These are the activations of a small neural network, seen along a few directions. Each row is one input.
In each table, some parts of the input vary, and every possible input appears once, in random order.
Descriptions start from the smaller parts, as in this example, which fits no table here: values(2) and (point or ring(9) or (line(4) and ring(8))).
Shared parts are said once, and a part with two or three values counts as separate values.

Other details of the inputs vary at random and push rows far along two fixed directions, the same in every table; ignore that.

A family of inputs:
r1: -21.0,0.5,-27.5,3.8,23.6,-68.0,-21.6,-50.6,69.3,26.9,-11.9,-32.0
r2: 10.2,-36.6,-24.3,16.7,-4.7,30.2,-11.3,-4.0,-25.5,13.7,10.3,13.9
r3: 50.0,-0.1,-17.6,12.7,-15.6,13.7,11.3,-3.9,-30.3,7.2,3.1,-1.4
r4: 41.8,1.1,-16.3,22.9,-14.4,29.8,-10.4,-7.8,-8.7,-3.3,17.0,2.6
r5: 17.5,-18.4,-28.1,21.5,-22.8,30.1,-15.4,-13.0,-8.2,-10.0,-1.6,16.1
r6: -51.7,26.1,47.8,-51.1,-4.6,14.4,32.8,63.2,31.7,-28.6,5.7,12.2
r7: 15.7,-8.3,-19.2,11.0,2.1,13.5,0.6,-19.6,-54.0,-2.1,-2.8,19.0
r8: -2.8,3.4,-11.1,11.9,44.4,-88.5,8.2,-45.4,33.0,11.5,-7.1,-44.4
r9: 15.8,-28.8,-25.3,13.7,-8.4,28.3,-13.7,-0.7,-24.1,24.1,10.2,16.8
r10: 27.7,-5.9,-22.6,20.9,-26.8,27.6,-11.4,-13.0,-7.6,10.0,-9.8,23.8
r11: 40.0,-14.0,-16.8,17.3,-6.8,9.1,7.2,-5.7,-36.2,-18.4,8.9,-1.4
r12: -22.2,5.2,-29.3,-19.1,40.2,-72.2,-10.4,-55.3,32.4,35.9,-4.4,-42.7
r13: 17.5,-13.2,-17.5,34.4,-15.3,18.7,-10.6,-14.8,-17.9,-11.4,-10.2,30.2
r14: -20.4,10.8,-22.5,-18.0,42.9,-77.7,-3.9,-60.3,35.8,46.7,-13.1,-40.4
r15: -47.2,31.9,64.0,-35.4,11.0,6.6,14.1,71.4,12.8,-28.8,-25.5,7.2
r16: 5.1,-0.3,20.4,14.3,-51.1,18.8,-27.8,4.4,-34.9,6.9,7.3,-17.2
r17: 3.1,16.6,-8.1,10.5,34.8,-65.3,-7.7,-51.2,65.4,32.3,-1.2,-42.6
r18: -37.1,39.2,58.9,-48.9,-0.4,15.5,13.2,73.3,23.0,-7.3,-24.9,1.0
r19: -51.0,23.9,53.6,-46.3,-0.1,6.3,31.8,59.5,26.2,-33.5,3.5,19.4
r20: 10.3,-37.9,-18.0,20.4,0.2,23.2,-11.3,-5.6,-30.8,8.1,7.7,21.9
r21: 15.6,-13.4,-29.8,-1.9,-5.5,25.0,-4.1,-17.8,-44.3,-0.7,5.7,4.9
r22: -41.3,38.0,52.8,-50.9,-8.7,11.0,36.0,61.5,32.1,-7.8,-2.0,19.4
r23: -46.1,33.4,46.3,-53.2,-8.6,11.7,29.6,64.9,32.8,-17.4,6.0,14.8
r24: -28.8,-3.7,-21.9,-12.9,49.8,-79.2,-7.9,-60.8,27.4,20.4,-7.0,-38.7
r25: -44.4,2.7,22.7,3.0,3.0,-77.5,-29.6,-41.5,40.5,23.6,-2.8,-72.4
r26: 0.1,-9.8,27.7,21.2,-42.6,13.4,-25.5,-0.9,-41.4,-9.2,4.8,-12.4
r27: 40.0,-12.5,-23.1,13.3,-11.6,16.2,7.2,-3.8,-30.8,-12.8,11.3,-9.2
r28: -51.4,30.6,57.9,-37.3,2.6,2.2,37.1,60.0,21.7,-29.4,-2.5,25.6
r29: 36.2,-6.7,-15.2,25.7,-10.6,31.9,-7.9,-11.0,-10.0,-13.7,17.0,-0.2
r30: 36.5,-8.4,-9.0,29.6,-5.8,24.6,-8.1,-12.8,-15.3,-19.2,14.5,7.6
r31: -37.3,5.3,20.4,-39.9,54.7,20.9,30.4,73.3,23.4,-14.5,-23.7,45.3
r32: 45.6,-4.8,-24.1,10.4,-15.4,14.3,4.8,-0.7,-29.5,-2.3,11.2,-6.3
r33: 36.1,-1.6,-4.6,38.6,-3.0,20.4,-3.1,-12.7,-19.8,-15.0,8.4,14.0
r34: 17.8,-20.1,-21.8,25.4,-18.1,22.9,-15.6,-14.8,-13.5,-15.5,-4.1,23.9
r35: 20.2,-23.9,-18.7,15.9,-8.5,27.8,-7.1,-3.8,-24.8,33.6,2.0,21.7
Description of these inputs: line(5) and (values(2) or ring(5)).
The inputs of r34 and r10 match in every part but the line(5) part. If r26 is changed in the same way as r34 into r10, which row does it become?
Answer: r18
Change only the values(2) part in r16. List by row number the other rows that result.
Answer: r23
Change only the line(5) part in r4. List by row number the other rows that result.
Answer: r17, r29, r30, r33
A walk changes only the ring(5) part. It starts at r29 and steps to r27. List the rest of the walk in order.
Answer: r21, r2, r5

A family of inputs:
r36: -4.8,2.5,8.4,4.1,-4.7,-27.2,-7.5,-15.6,-0.1,0.8,2.5,-30.1
r37: 4.8,29.3,15.8,-23.0,12.6,8.7,26.4,38.1,33.3,-22.2,-2.4,6.9
r38: -9.8,3.0,-5.2,-17.6,22.4,7.1,-0.2,18.8,27.7,0.7,-10.0,5.7
r39: 11.9,-6.3,-1.5,32.9,-23.2,-27.2,-23.8,-45.1,-3.9,7.6,12.0,-35.8
r40: 7.5,-21.6,-28.6,18.6,4.5,-24.9,-21.6,-44.0,-3.5,29.1,2.5,-21.9
r41: 2.2,27.5,15.6,-32.3,21.1,5.0,24.5,41.7,12.2,-15.2,-11.1,-1.6
r42: 11.8,-12.4,17.9,0.0,-42.8,86.8,11.7,52.6,-83.5,-28.3,8.0,58.1
r43: 9.8,9.2,-4.2,-4.9,8.4,-30.2,10.7,-20.5,-7.5,9.5,7.0,-25.2
r44: -18.6,11.2,9.3,-19.1,3.9,4.9,-2.2,19.3,26.5,10.4,-11.1,5.0
r45: 21.0,-17.5,12.6,19.0,-47.7,78.2,-4.1,36.5,-75.3,-21.3,4.6,46.1
r46: 11.8,-20.4,-30.6,23.2,12.4,-33.2,-7.6,-54.4,-22.0,14.9,5.8,-13.6
r47: -17.9,-0.7,-6.9,-31.3,26.9,-1.2,12.8,15.5,5.4,5.4,-5.0,5.5
r48: -6.1,11.8,2.3,-20.1,36.3,12.5,14.7,34.9,25.2,-24.6,-18.5,20.5
r49: 5.0,-13.2,-15.8,29.8,-26.7,-19.3,-23.1,-48.3,10.8,32.4,11.5,-12.4
r50: 6.8,-6.3,-17.7,17.4,17.7,-20.0,-1.3,-24.9,24.9,-4.3,-0.4,1.2
r51: 14.9,-18.2,-27.9,27.5,14.9,-32.5,-14.4,-48.4,-7.4,12.6,-2.3,-17.0
r52: -0.1,-9.7,-18.8,8.9,6.9,-12.0,-8.5,-20.6,28.3,12.7,4.6,-3.8
r53: 8.6,24.6,10.6,-14.5,14.2,-3.2,12.9,19.6,23.1,-10.2,-5.9,-9.3
r54: -28.2,3.7,22.4,-2.5,1.9,-3.2,3.9,16.5,29.0,-10.7,-2.5,13.4
r55: -12.2,16.3,21.0,-9.8,-3.0,-4.5,9.3,17.9,29.1,-20.4,3.3,-5.7
r56: 44.1,-36.2,-8.7,67.4,-72.8,57.4,-33.8,-27.5,-82.6,-0.2,20.4,24.3
r57: -23.6,19.2,26.5,-38.3,10.4,0.1,22.9,38.2,-0.5,-21.9,-1.6,-1.9
r58: -26.7,7.4,7.6,-32.8,8.5,-3.5,10.6,16.0,4.1,14.8,-6.0,4.9
r59: -12.0,-3.2,-4.1,-2.5,-2.5,-18.7,-12.3,-16.4,6.7,28.7,-5.4,-13.1
What is each input in this table made of?
Answer: line(4) and ring(6)
The inputs of r53 and r43 match in every part but the line(4) part. If r48 is changed in the same way as r53 into r43, which row does it become?
Answer: r46
Change only the line(4) part in r47. List by row number the other rows that result.
Answer: r38, r40, r52
Change only the line(4) part in r49. List by row number the other rows that result.
Answer: r44, r58, r59

A family of inputs:
r60: -4.1,2.2,14.9,-3.9,-6.0,4.9,6.4,10.6,-22.4,-10.3,2.0,1.1
r61: 14.1,17.0,3.1,-28.3,8.0,40.6,23.4,47.9,-11.7,-18.4,-7.9,20.7
r62: -22.2,-11.7,-19.3,-3.8,38.7,-23.6,-5.7,-13.4,34.2,12.1,-13.1,2.6
r63: -26.0,4.7,29.3,-19.0,-20.1,43.9,1.1,50.1,-3.7,-9.1,-5.8,33.9
r64: 4.6,-5.9,-19.0,6.8,23.6,-10.1,0.0,-10.8,21.8,0.0,-6.4,3.9
r65: 7.3,-6.4,-11.5,-5.5,13.0,40.8,8.4,30.0,-4.3,-15.2,-8.8,39.6
r66: 6.4,15.5,21.6,6.3,-28.2,12.3,0.6,13.4,8.0,-13.4,8.5,-3.3
r67: 8.5,9.3,-14.3,0.3,33.9,-28.9,6.0,-14.3,44.5,-8.3,-5.5,-12.0
r68: -7.8,4.3,19.6,3.2,-26.7,14.2,-4.3,13.4,3.4,-2.6,4.4,5.3
r69: 25.0,13.3,-7.5,-7.5,3.4,12.2,12.1,11.2,-8.1,-7.7,0.0,-3.7
r70: 37.9,-31.6,-30.9,25.7,-39.9,53.3,-16.4,-17.5,-76.4,17.6,13.5,25.5
r71: -9.4,17.1,16.7,-5.9,15.1,-42.5,7.4,-8.1,16.7,-8.4,1.5,-32.8
r72: -20.1,13.1,20.9,-1.7,-4.8,-31.1,-5.1,-7.1,40.6,4.6,2.6,-24.5
r73: -31.6,2.2,12.8,-12.2,16.0,-39.5,2.5,-11.4,10.0,7.7,-4.1,-17.6
r74: 1.4,-31.4,-14.8,36.7,-28.8,-25.3,-25.8,-59.3,-45.5,27.4,14.6,-17.6
r75: 12.6,-1.1,-17.5,7.6,22.9,-11.4,1.6,-10.4,24.3,-5.3,-4.3,-0.3
r76: -5.5,7.1,13.9,-1.3,3.6,-23.2,3.8,-8.1,-3.0,-6.2,2.9,-20.5
r77: -34.5,3.0,18.7,-4.8,-3.1,-29.2,-11.7,-7.5,35.3,14.4,-3.5,-16.0
r78: -0.3,5.3,-0.6,-34.0,8.8,43.2,17.8,47.5,-15.1,-7.9,-8.1,29.5
r79: 43.5,-26.1,-35.9,41.4,-29.4,-0.6,-22.0,-56.3,-48.4,29.1,17.6,-13.7
What is each input in this table made of?
Answer: line(4) and line(5)
The inputs of r73 and r78 match in every part but the line(4) part. If r74 is changed in the same way as r73 into r78, which row does it become?
Answer: r70
Change only the line(5) part in r66. List by row number the other rows that result.
Answer: r63, r68, r72, r77
